These are the activations of a small network on made-up records, seen along a few directions, one row for each record.
After each row come some of the record's fields: Sasir, Ded, Gemos, Rak, Feka, Ful.
Not every record has every field; a missing one is left out.
Other fields move the rows too, some of them a lot.
In the rows, zero is written as 500.
Strong random noise was added to every row along 7 fixed directions; ignore it. To show where, here is one row again and again, with new noise each time:
[370 607 503 602 679 513 518 395 646 676 521 609 211 804 321 393 630 496
 276 270 530 557 775]
[510 476 416 429 416 714 447 469 392 309 487 564 719 340 484 609 441 442
 342 519 502 505 407]
[629 770 320 636 286 425 395 428 160 751 486 420 701 505 555 509 529 668
 521 482 571 670 467]
[442 543 535 472 664 469 540 514 708 559 486 550 402 702 568 458 349 563
 440 448 662 526 685]
[553 343 471 434 503 548 513 690 452 484 466 518 583 666 171 490 605 400
 362 382 439 561 495]
[541 623 435 543 385 465 516 490 316 640 554 521 709 410 694 437 322 660
 367 470 713 702 556]
[328 746 429 603 629 680 451 175 627 504 516 660 344 482 627 532 497 561
 341 409 574 443 685]
[564 561 462 586 483 547 505 422 488 652 469 509 486 709 317 461 543 544
 512 468 505 604 610]
[568 506 315 484 411 562 483 624 281 491 471 558 895 237 556 562 521 629
 537 437 552 482 377]

[620 569 344 625 328 748 466 220 236 450 485 568 799 200 487 556 592 577
 717 626 365 448 368] : <Sasir:l1 Ded:n2 Gemos:f1 Rak:s2 Feka:k2>
[548 480 443 512 585 616 546 410 479 470 515 624 602 526 516 531 492 558
 626 461 561 505 598] : <Sasir:l2 Gemos:f1 Rak:s1 Feka:k2 Ful:p2>
[383 563 597 380 531 447 452 383 544 345 581 497 438 440 968 501 164 440
 253 585 699 529 540] : <Sasir:l1 Ded:n2 Gemos:f1 Rak:s1 Feka:k1>
[551 227 669 433 409 927 749 296 615 246 645 708 803  70 531 479 179 504
 493 752 595 637 513] : <Sasir:l2 Gemos:f2 Rak:s1 Feka:k2 Ful:p1>
[571 549 498 638 463 342 596 387 246 669 579 567 539 401 764 381 468 664
 615 444 554 507 549] : <Sasir:l1 Ded:n2 Gemos:f1 Rak:s1 Feka:k1>
[568 400 478 497 360 634 534 442 403 440 490 522 690 305 406 519 555 502
 612 622 395 477 413] : <Sasir:l1 Ded:n2 Gemos:f2 Rak:s1 Feka:k1>
[442 278 610 244 526 689 396 573 697  24 429 433 492 424 400 741 420 242
 324 667 367 307 267] : <Sasir:l2 Gemos:f2 Rak:s1 Feka:k1 Ful:p1>
[450 716 400 730 431 675 487 135 497 628 503 594 529 332 591 490 586 649
 685 543 467 426 539] : <Sasir:l1 Ded:n2 Gemos:f1 Rak:s2 Feka:k1>
[389 648 308 526 465 581 330 379 449 399 385 466 504 354 770 620 387 576
 413 568 516 414 490] : <Sasir:l1 Ded:n1 Gemos:f1 Rak:s2 Feka:k1 Ful:p2>
[661 635 527 611 518 333 577 351 519 794 505 434 400 880 570 369 348 691
 832 570 649 678 725] : <Sasir:l1 Ded:n3 Gemos:f1 Rak:s1 Feka:k2>
[469 558 465 581 427 700 488 238 404 487 549 597 502 462 450 473 468 493
 278 518 521 648 593] : <Sasir:l2 Gemos:f1 Rak:s2 Feka:k2 Ful:p1>
[540 369 254 314 417 378 274 941 455 322 237 259 714 514 476 737 451 481
 613 615 452 342 215] : <Sasir:l2 Gemos:f1 Rak:s2 Feka:k1 Ful:p2>
[501 588 567 340 565 336 436 520 648 432 528 409 400 721 821 534 132 500
 524 634 718 558 524] : <Sasir:l1 Ded:n2 Gemos:f1 Rak:s2 Feka:k2>
[427 291 427 329 599 814 482 527 626 185 458 640 676 362 301 646 584 371
 443 445 397 389 412] : <Sasir:l1 Ded:n1 Gemos:f1 Rak:s1 Feka:k2 Ful:p1>
[578 494 431 529 578 474 595 624 441 578 499 546 611 422 381 488 738 537
 749 356 425 396 424] : <Sasir:l1 Ded:n1 Gemos:f2 Rak:s1 Feka:k2 Ful:p2>
[331 685 283 596 597 671 384 235 499 439 438 616 341 489 594 628 610 541
 419 372 483 351 622] : <Sasir:l2 Gemos:f1 Rak:s1 Feka:k1 Ful:p2>
[470 550 386 451 606 555 398 609 617 458 353 512 665 423 429 652 601 595
 727 522 465 322 392] : <Sasir:l2 Gemos:f1 Rak:s2 Feka:k2 Ful:p1>
[539 345 397 494 386 386 473 711 431 519 430 418 599 461 454 492 547 531
 570 491 450 479 403] : <Sasir:l1 Ded:n3 Gemos:f1 Rak:s2 Feka:k1>
[580 425 394 619 480 521 482 475 321 600 432 478 392 622  94 502 866 364
 613 416 231 404 401] : <Sasir:l2 Gemos:f1 Rak:s1 Feka:k1 Ful:p1>
[394 683 543 656 701 677 566 137 792 637 514 640 274 607 334 447 688 581
 709 479 427 417 729] : <Sasir:l1 Ded:n2 Gemos:f2 Rak:s1 Feka:k2>
[637 543 347 639 395 388 518 586 321 815 466 460 736 509 410 407 591 727
 716 479 564 644 492] : <Sasir:l2 Gemos:f1 Rak:s2 Feka:k2 Ful:p1>
[404 743 455 418 489 537 257 422 485 300 515 459 389 447 477 749 637 317
 293 532 359 392 316] : <Sasir:l2 Gemos:f2 Rak:s2 Feka:k2 Ful:p1>
[432 344 654 578 695 458 857 510 547 664 718 782 598 321 746 151 378 722
 401 252 773 633 812] : <Sasir:l1 Ded:n3 Gemos:f1 Rak:s1 Feka:k2>
[433 512 397 525 653 305 417 586 640 597 421 433 276 684 621 537 513 515
 568 425 515 297 560] : <Sasir:l2 Gemos:f1 Rak:s1 Feka:k1 Ful:p1>
[535 554 590 324 513 449 379 559 656 348 440 369 467 742 603 646 292 370
 477 663 581 501 413] : <Sasir:l2 Gemos:f1 Rak:s2 Feka:k2 Ful:p1>
[453 600 532 428 468 476 424 471 389 288 545 501 478 342 745 614 440 341
 409 543 460 358 334] : <Sasir:l1 Ded:n3 Gemos:f1 Rak:s2 Feka:k1>
[668 665 419 566 278 308 307 464 194 593 414 253 336 798 340 586 669 351
 615 605 262 526 323] : <Sasir:l1 Ded:n3 Gemos:f1 Rak:s2 Feka:k1>
[548 549 609 422 466 467 391 459 505 337 555 425 409 697 387 610 543 254
 491 570 398 508 378] : <Sasir:l1 Ded:n3 Gemos:f1 Rak:s2 Feka:k2>
[434 578 496 586 580 471 466 400 473 526 546 513 259 640 418 449 709 361
 348 386 443 483 524] : <Sasir:l2 Gemos:f1 Rak:s2 Feka:k2 Ful:p2>
[459 282 645 371 757 376 637 799 884 407 483 524 408 523 504 485 452 492
 767 566 470 227 502] : <Sasir:l1 Ded:n3 Gemos:f2 Rak:s2 Feka:k1>
[641 183 594 377 395 724 527 559 550 278 444 457 676 527 279 527 311 315
 481 700 462 610 445] : <Sasir:l2 Gemos:f1 Rak:s1 Feka:k2 Ful:p2>
[382 481 538 409 600 474 573 712 739 479 525 573 677 243 504 499 492 616
 511 419 574 416 494] : <Sasir:l1 Ded:n2 Gemos:f2 Rak:s1 Feka:k2>
[598 455 524 466 512 397 467 573 572 471 455 367 481 664 532 578 462 424
 787 601 434 359 402] : <Sasir:l1 Ded:n3 Gemos:f1 Rak:s1 Feka:k1>
[558 621 357 604 452 541 478 530 551 701 364 441 611 488 374 534 623 706
 830 546 444 473 504] : <Sasir:l1 Ded:n1 Gemos:f2 Rak:s2 Feka:k1 Ful:p2>
[514 825 366 719 371 626 365  21 340 469 488 479 429 357 689 659 582 547
 641 613 326 286 427] : <Sasir:l1 Ded:n2 Gemos:f1 Rak:s1 Feka:k1>
[433 507 524 333 608 290 509 810 633 587 462 399 527 631 558 494 373 567
 444 456 648 570 531] : <Sasir:l1 Ded:n1 Gemos:f2 Rak:s1 Feka:k1 Ful:p1>
[409 482 398 359 706 663 458 444 834 228 325 506 522 451 787 700 210 602
 759 678 597 242 539] : <Sasir:l1 Ded:n1 Gemos:f1 Rak:s1 Feka:k1 Ful:p2>

Which values does each new row have?
[598 636 387 711 352 383 558 363 194 863 595 541 519 590 500 287 554 696
 473 359 577 761 662] : <Sasir:l1 Ded:n2 Gemos:f1 Rak:s2 Feka:k2>
[334 718 221 481 477 323 253 638 110 465 586 527 593 211 786 628 708 473
 117 157 561 442 356] : <Sasir:l2 Gemos:f1 Rak:s1 Feka:k2 Ful:p2>
[377 883 322 633 333 498 267 202 308 535 552 421 398 400 730 617 518 524
 310 477 503 536 451] : <Sasir:l1 Ded:n3 Gemos:f1 Rak:s1 Feka:k1>
[391 552 415 594 621 632 516 341 546 514 503 652 447 466 401 456 678 545
 490 374 421 404 597] : <Sasir:l1 Ded:n2 Gemos:f1 Rak:s2 Feka:k2>
[408 473 461 613 575 489 508 473 452 603 589 603 362 569 314 434 791 392
 320 252 354 496 540] : <Sasir:l1 Ded:n1 Gemos:f1 Rak:s2 Feka:k1 Ful:p1>
[729 396 528 526 244 425 598 643 419 647 464 371 927 255 598 466 267 824
 804 763 635 685 346] : <Sasir:l2 Gemos:f2 Rak:s2 Feka:k1 Ful:p1>
[515 304 537 308 545 447 520 702 598 423 489 452 528 660 478 474 285 436
 364 500 617 628 525] : <Sasir:l1 Ded:n1 Gemos:f1 Rak:s1 Feka:k2 Ful:p1>
[519 240 481 417 754 505 696 735 617 494 508 640 596 566 325 427 594 541
 632 320 541 396 570] : <Sasir:l2 Gemos:f1 Rak:s1 Feka:k2 Ful:p1>
[549 312 546 400 475 418 678 753 429 466 533 515 791 181 733 412 311 624
 544 535 707 546 414] : <Sasir:l2 Gemos:f2 Rak:s1 Feka:k1 Ful:p2>
[445 532 661 370 698 349 439 594 656 386 530 458 279 692 594 520 516 386
 475 461 494 360 466] : <Sasir:l1 Ded:n3 Gemos:f2 Rak:s2 Feka:k2>
[488 517 457 471 595 468 538 567 602 492 535 567 686 334 629 521 492 634
 705 440 580 446 473] : <Sasir:l1 Ded:n3 Gemos:f1 Rak:s1 Feka:k2>
[574 395 488 352 373 348 452 772 334 373 553 411 751 359 551 526 474 406
 390 494 497 549 239] : <Sasir:l1 Ded:n2 Gemos:f1 Rak:s2 Feka:k2>
[541 528 426 426 416 566 361 605 357 401 448 408 559 606 296 599 595 350
 340 453 390 549 387] : <Sasir:l1 Ded:n1 Gemos:f1 Rak:s2 Feka:k2 Ful:p2>
[507 428 495 451 459 335 547 752 470 597 542 478 613 372 505 436 462 575
 348 448 580 594 497] : <Sasir:l2 Gemos:f2 Rak:s1 Feka:k2 Ful:p1>
[563 420 528 464 442 427 512 569 334 573 543 464 552 677 433 408 388 453
 244 462 597 743 591] : <Sasir:l2 Gemos:f1 Rak:s1 Feka:k2 Ful:p1>
[484 285 547 420 422 779 607 441 632 342 493 595 726 274 476 471 185 509
 354 628 655 662 550] : <Sasir:l2 Gemos:f1 Rak:s1 Feka:k2 Ful:p1>
[458 449 514 336 501 557 404 564 481 206 442 469 454 518 479 670 454 293
 425 512 412 355 347] : <Sasir:l1 Ded:n3 Gemos:f1 Rak:s1 Feka:k1>
[505 762 429 397 577 276 305 641 481 429 452 365 498 483 668 736 650 487
 675 484 426 298 284] : <Sasir:l1 Ded:n1 Gemos:f2 Rak:s1 Feka:k2 Ful:p2>
